A small network was shown many inputs. Here are its activations along a few directions, one row for each input.
In each table, some parts of the input vary, and every possible input appears once, in random order.
Descriptions start from the smaller parts, as in this example, which fits no table here: values(3) and (point or line(11) or (line(6) and ring(8))).
Shared parts are said once, and a part with two or three values counts as separate values.
In the rows, 128 means zero.

Other details of the inputs vary at random and push rows far along two fixed directions, the same in every table; ignore that.

Table:
R1: [127  94 138 149 135 130 118 139 131 122 131 124 117 127]
R2: [153  99 109 129 137 145 149 138 124 140 149 129  95 135]
R3: [116 154 141 110 123 131 128 117 152 129 110 131 155 131]
R4: [104 126 142 113 107  95 131 130 122 137 118 129 157 124]
R5: [107 127 124 119 107 120 125 125 125 136 120 134 158 108]
R6: [110 130 118 113 124 136 141 112 133 121 109 140 151 103]
R7: [102 118 132 122 109 108 119 130 127 129 118 132 149 116]
R8: [164 140 117 160 154 129 116 125 105 124 155 127  78 144]
R9: [219 103 141 220 201 112 156 114 116 158 126 167 113 125]
R10: [117 152 146 115 117 128 122 122 150 126 109 121 159 129]
R11: [125 155 130 101 128 131 144 113 154 125 109 131 152 128]
R12: [142  99 137 149 141 139 115 151 131 120 134 113  95 150]
R13: [118 145 121 110 127 136 141 117 137 118 104 138 150 114]
R14: [163  99 167 192 165 117 139 119 140 155  85 167 189 105]
R15: [121 175 125 136 128 102 104 103 109 116 119 133 146 111]
R16: [ 81 158 110  65  87 126 129 131 119 123 144 113 131 128]
R17: [118 137 123  96 120 113 155 118 126 142 125 139 155 114]
R18: [107 129 123 114 112 124 131 121 127 139 121 142 153 109]
R19: [141 109 133 136 125 123 142 143 119 149 145 126 127 135]
R20: [152 107 148 145 139 136 121 147 145 129 139 104  90 167]
R21: [132 103 113 129 121 163 117 151 123 112 161 102  78 144]
R22: [102 129  93  87 101 173 112 148 121  96 170  92  61 149]
R23: [109 143 131 118 122 136 124 122 135 121 107 138 153 117]
R24: [142 140 110 143 140 119  94 134 101 106 161 100  61 160]
Each input here is: line(4) and (point or line(5)).
Q: Changing only the line(4) part turns R15 into R24. The same change can be made to R19. Which row results?
A: R4
Q: List by row number the other rows that have the line(4) part in common with R13.
A: R2, R6, R9, R11, R17
Q: List by row number the other rows that have the line(4) part in common with R3.
A: R8, R16, R18, R22, R23

Table:
R25: [170 142 119 168 156 153 120 119 122 126 145 146 106 125]
R26: [ 73 197 127  97  91 133  46 115 129  81 126  99 115 134]
R27: [163  78 190 203 170  91 125 124 152 168 112 157 155 148]
R28: [101 221  85  71  93 158 102 118 126  93 144  91 104 143]
R29: [165  94 143 127 137 178 164 157 156 153 140 122 137 154]
R30: [126 182 135 149 130  90 133  93 102 154 109 159 185  84]
R31: [117 130 137 116 138 115 152 104 152 129  94 168 179  96]
R32: [ 77 164  94  79  84  98 103 125 106  69 130  89 109 120]
R33: [141  83 123 151 155 148 148 128 136 118 119 142  98 124]
R34: [172 115 148 129 158 146 167 134 151 136 127 130 123 159]
R35: [158  94 143 166 149 138  91 141 141 112 139  98  53 174]
R36: [191 116 174 222 182 103 106 133 125 141  94 143 157 128]
R37: [197 147 126 152 162 177 129 140 120 122 170 107  67 176]
R38: [134 144 117 104 124  98 129 130 110 127 153 104 103 139]
R39: [117 125 144 121 126 121 114 161 135 103 112  96 111 156]
R40: [160 132 143 179 145 137  81 143 122 126 181 103  67 178]
R41: [107 142 104  81 111 102 153 115 115 145 133 154 139 115]
R42: [111 115 111 102 136 151 138 132 134 106 135 132  91 130]
R43: [ 51 144  99  68  88 110 107 128  97  96 142 111 112 129]
R44: [126 156  97 141 131 164  99 118 111  93 136 125  91 115]
R45: [154  53 116 139 139 196 143 170 136 138 168 121  69 148]
R46: [ 94 125 179 145 126  94 100 106 160 127  68 152 185 114]
R47: [ 94 116 154 115  91 135 113 167 143 120 101 101 161 130]
R48: [109  83 108 113 107 187 134 147 137 115 139 112 107 119]
R49: [180  86 163 184 173  87 183 122 124 184 117 176 153 114]
R50: [168 114 126 132 154 142 162 139 155 141 128 129 108 156]
R51: [106 120 144 143 119  74 133 118 120 118  85 149 187  90]
R52: [ 85  90 141 133 107 106 126 122 112 155 100 154 208  86]
R53: [169  63  97 122 124 167 156 174 114 167 196 125  68 156]
R54: [136 164 134 121 147  99 153  92 158 137  73 150 194 106]
R55: [127 114 114  96 104 172 152 157 160 140 145 107 120 147]
R56: [139  96 119 161 154  95 122 122  98 133 133 135 111 125]
R57: [ 71 145 115  50  59 130 125 150 118 127 158  94 141 124]
R58: [101  95 147 141  95 102 131 133 123 135  90 141 209  81]
R59: [ 85 188  95  52  92 139 132 108 136  91 130 100 103 136]
R60: [111 116 146 114 111 144 162 116 156 160  89 159 216  97]
R61: [173  61 161 181 146 122 178 144 127 198 128 165 169 110]
R62: [ 89 210 104  77  85 111  96 119  91 108 158 102 122 120]
R63: [172 102 138 160 160 130 114 168 127 107 134  83  65 175]
R64: [113 138 140 126 126 109  90 128 140 120 144  96  94 168]
R65: [194  88 144 186 194 118 158 107 142 154 106 172 141 115]
R66: [111 139 132 128 152 108 138  89 140 122  79 165 177  81]
R67: [109 135 126 137 148 109 137  84 141 110  72 158 179  76]
R68: [ 92 100 180 144 101 127  99 126 162 143  82 144 193 111]
R69: [121 157 139 128 137  69 157  93 120 154  95 158 185  87]
R70: [114 139 157 122 126  69 153 110 123 155  99 159 197  99]
R71: [109 174 106 126 132 149 107 107 114 100 127 139 128 102]
R72: [185 132  85 156 142 149 127 138  83 149 198 130  39 155]
R73: [ 46 141 142  75  61 136  83 144 151 124 144  90 143 146]
R74: [144 124 114 180 149 112 100 125  83 131 146 140 113 121]
R75: [197 115 124 129 168 164 151 147 135 120 164  94  53 186]
R76: [112 166 112 142 112  98  93 120  94  98 122 121 146 101]
R77: [159 104 134 136 150 144 167 128 144 142 130 141 109 147]
R78: [ 86 182  71  43  85 111 130 112 104 115 154 117  95 126]
R79: [188 135 107 161 150 183 125 137 110 126 181 111  41 171]
R80: [ 68 140  93  44  70 173 126 142 146 110 141 105 136 114]
Q: Changing only one part turns R55 into R50. The same change can be made to R48. Which row results?
A: R33
Q: Changing only one part turns R41 into R78. The same change can be made to R46. Which row results?
A: R35
Q: What do these inputs look like to the network?
A: line(4) and (values(3) or line(5) or line(6))
Q: Change only the line(4) part in R69. List by row number the other rows that result.
A: R30, R49, R61
Q: Change only the line(6) part in R71. List by row number the other rows that result.
A: R25, R28, R37, R44, R79
Q: Change only the line(5) part in R58. List by row number the other rows that result.
A: R52, R53, R57, R61
